A small network was shown many inputs. Here are its activations along a few directions, one row for each input.
In each table, some parts of the input vary, and every possible input appears once, in random order.
A made-up example of a description, with smaller parts first: values(3) and (point or line(11) or (ring(5) and line(6))).
Shared parts are said once, and a part with two or three values counts as separate values.

Other details of the inputs vary at random and push rows far along three fixed directions, the same in every table; ignore that.

A family of inputs:
r1: [ 23 -21  13   5  25  11  12  10  11  -6  40 -35   6   9]
r2: [ 16  -2  36   9  29  24  14 -20 -28 -17  50 -39   1   7]
r3: [ 24 -22  13   3  25  10   4   3  17 -11  40 -35   3  11]
r4: [-24  21   5  -6   2  -8  16 -20 -22   1  -6   7   7   6]
r5: [ 45 -36   9   9  16  28  -8  27  24  -3  35 -36   6   2]
r6: [  3  -3   3   7   6 -12  14  -4  -5 -17  16  -6   2 -29]
r7: [ -5  47 -28   4 -55  -7 -34 -13 -22  11 -54  45 -23   6]
r8: [-39 -55  -3 -13  39 -23  44  41  61  -4  -2   6  26 -37]
r9: [  9  56  -3  19 -29  -9 -14 -52 -71  -3   8   1 -20  20]
r10: [-27  25  10  -2  27 -30  34 -45 -35 -22  35 -19   2  28]
r11: [-36 -15 -25 -16  -6 -31  10  21  15   8 -27  43  -4 -30]
r12: [ 66 -14   2  11 -17  46 -45  28  19  -3   0 -13  -8  -6]
r13: [ -9  -6  41  -6  46   5  31 -20 -14 -19  45 -37  20   8]
r14: [-55 -15   8 -17  38 -17  50   3  13   8  -3   3  20   3]
r15: [ 17   0  34   3  31  20  13 -20 -25 -22  44 -39  12   6]
r16: [ 21  34  15   4  -9  11  -9 -30 -43 -19   7  -9  -8  12]
r17: [-23  37 -43  -1 -43 -30 -10 -14 -14  20 -45  38 -12  12]
r18: [-14  43   6   6 -14  -9  -2 -46 -58   1  -5   0  -6  11]
r19: [ 34  15   3  12  -6   5 -18 -22 -26 -12  28 -27  -8  16]
r20: [-20  13 -18  -8 -38  -6 -17   8  10  17 -58  43  -9  -1]
r21: [-20 -11  17 -13  20  -1  18   1  11  -3   1  -2  18   2]
r22: [ 58  -5  -5  11 -49  50 -56  29  12  12 -17  10 -15 -13]
r23: [-56  23 -10 -14  16 -45  29 -27  -6  -3 -12  11   7  20]
r24: [-50  42 -18 -13 -10 -36  16 -25 -18   4 -45  37  -2  14]
r25: [ 27 -33  16   6  19  32   3  25  20   4  27 -26   7  -4]
r26: [-61 -59   1 -19  46 -33  55  37  69  -1  -3  11  24 -35]
r27: [ 33 -15  17  11  17  19   1   2  -1 -12  47 -36  -3  10]
r28: [ 25  30   6  11 -11   5 -22 -29 -27 -14  12 -12 -16  14]
r29: [ -8  50  -4   3  -5 -21  -2 -46 -47 -15  -1  -1  -6  21]
r30: [-56  15  -7 -11   8 -25  30 -17 -17  11 -26  18  10   7]
r31: [-34 -12  -2 -15  30 -17  31  15  34  -1  -4   4  13   7]
r32: [ 30 -38  14   7  20  33  -2  27  22   3  25 -29  11  -5]
r33: [ 36   1 -29   6 -59  27 -60  34  30  25 -57  37 -22 -12]
r34: [ 46 -14   0   9 -11  30 -35  26  25   1   6 -15  -7  -2]
r35: [-38   8  -9  -6 -11 -12   9  -5  -2  21 -32  25  -1   0]
r36: [ 15 -34 -22  -6 -14   1 -19  43  27  10 -17  24  -3 -40]
r37: [-34  15  -5 -13  -4 -14  13 -11  -9   4 -28  21  11   5]
r38: [-32 -45  -1 -10  22   3  26  41  52  20  -8   9  15  -6]
r39: [-70  16   6 -18  19 -34  40 -26 -10   5 -17  19  14   9]
r40: [-45 -23   3 -11  27 -15  33  13  23  14  -6   3  19   2]
r41: [  6 -31  12  -3  37   9  17  19  36 -13  34 -24   7   8]
r42: [ 24  19  11  16  -6   5 -10 -29 -37  -3  23 -18 -10  13]
r43: [ 63 -23   2  20 -18  40 -40  27  13  12  16 -20  -6  -5]
r44: [-40   4 -17 -11   0 -22  13  11  25   8 -29  27   0   7]
r45: [ 22  23   4  12  -8  -2 -12 -27 -36  -6  22 -22  -9  16]
r46: [ 53 -23  11  11 -17  53 -35  31  19   6  12 -11  -5 -13]
r47: [ 43 -17 -42   4 -67  14 -67  49  22  28 -48  45 -24 -47]
r48: [  9   7   2   3   5  -3  -4 -15  -2  -9  13 -12  -7  14]
r49: [ 21  22   6  12  -7  -2 -10 -30 -33  -6  23 -20 -12  17]
r50: [ 18 -34 -25   7 -34   8 -29  50  48  16 -32  24  -5 -48]
r51: [ -8   0  19  -5  50 -12  35 -21  -4 -26  46 -36  10  20]
r52: [  8  61   9   8 -30  -1 -18 -53 -69 -19  -4   6 -20  19]
r53: [-11  -3 -27  -8 -28 -22 -18  11   2  12 -33  42 -14 -32]
r54: [  5 -16  -8  -8 -14  19  -9  31  31  16 -27  19   6  -9]
r55: [ 36  39 -10  26 -49   1 -35 -32 -52 -16   1   8 -27 -24]
r56: [-47  20  -2 -15  -5 -26  14 -12  -6   3 -36  26   6   8]
r57: [ -4  31 -13  -2 -33  -3 -19 -12 -23   3 -40  26  -7   6]
r58: [ -1 -14   3   3  19  -1  13   5   5   4  13 -11  11   7]
r59: [ 29 -26  20   0  20  26  -8  23  30 -10  18 -23   6  -1]
r60: [-24 -30 -17  -6 -11   2   1  37  43  33 -36  26   4  -9]
r61: [ -8  -9  -6  -4  17 -12  15   1  12  -3  11 -12   9  12]
r62: [ 10  11   6  10   7   0   7 -15 -22   0  20 -15   0  11]
r63: [ 43   0  17   7 -15  34 -29  -1  -6  -5  11 -13  -5  -3]
r64: [-32 -17 -15 -18  12 -33  22  17  13   2  -9  27   6 -30]
r65: [ 11  -8  13   0  36   2  14  -9   3 -21  37 -35   7  15]
Each input here is: ring(5) and (values(2) or ring(11)).
Q: The inputs of r3 and r61 match in every part but the ring(5) part. If r20 is changed in the same way as r3 into r61, which row does it become?
A: r57
Q: The inputs of r27 and r49 match in every part but the ring(5) part. If r22 is changed in the same way as r27 into r49, which row does it become?
A: r63
Q: Change only the values(2) part in r64. List by row number the other rows that result.
A: r6
Q: Change only the values(2) part in r11. List by row number the other rows that result.
A: r55
Q: Which other rows agree with r19 in the ring(5) part? List them by row number.
A: r13, r18, r21, r23, r34, r40, r43, r45, r47, r50, r56, r59
Q: Change only the ring(11) part in r62. List by row number the other rows that result.
A: r1, r4, r14, r16, r17, r24, r25, r31, r51, r54
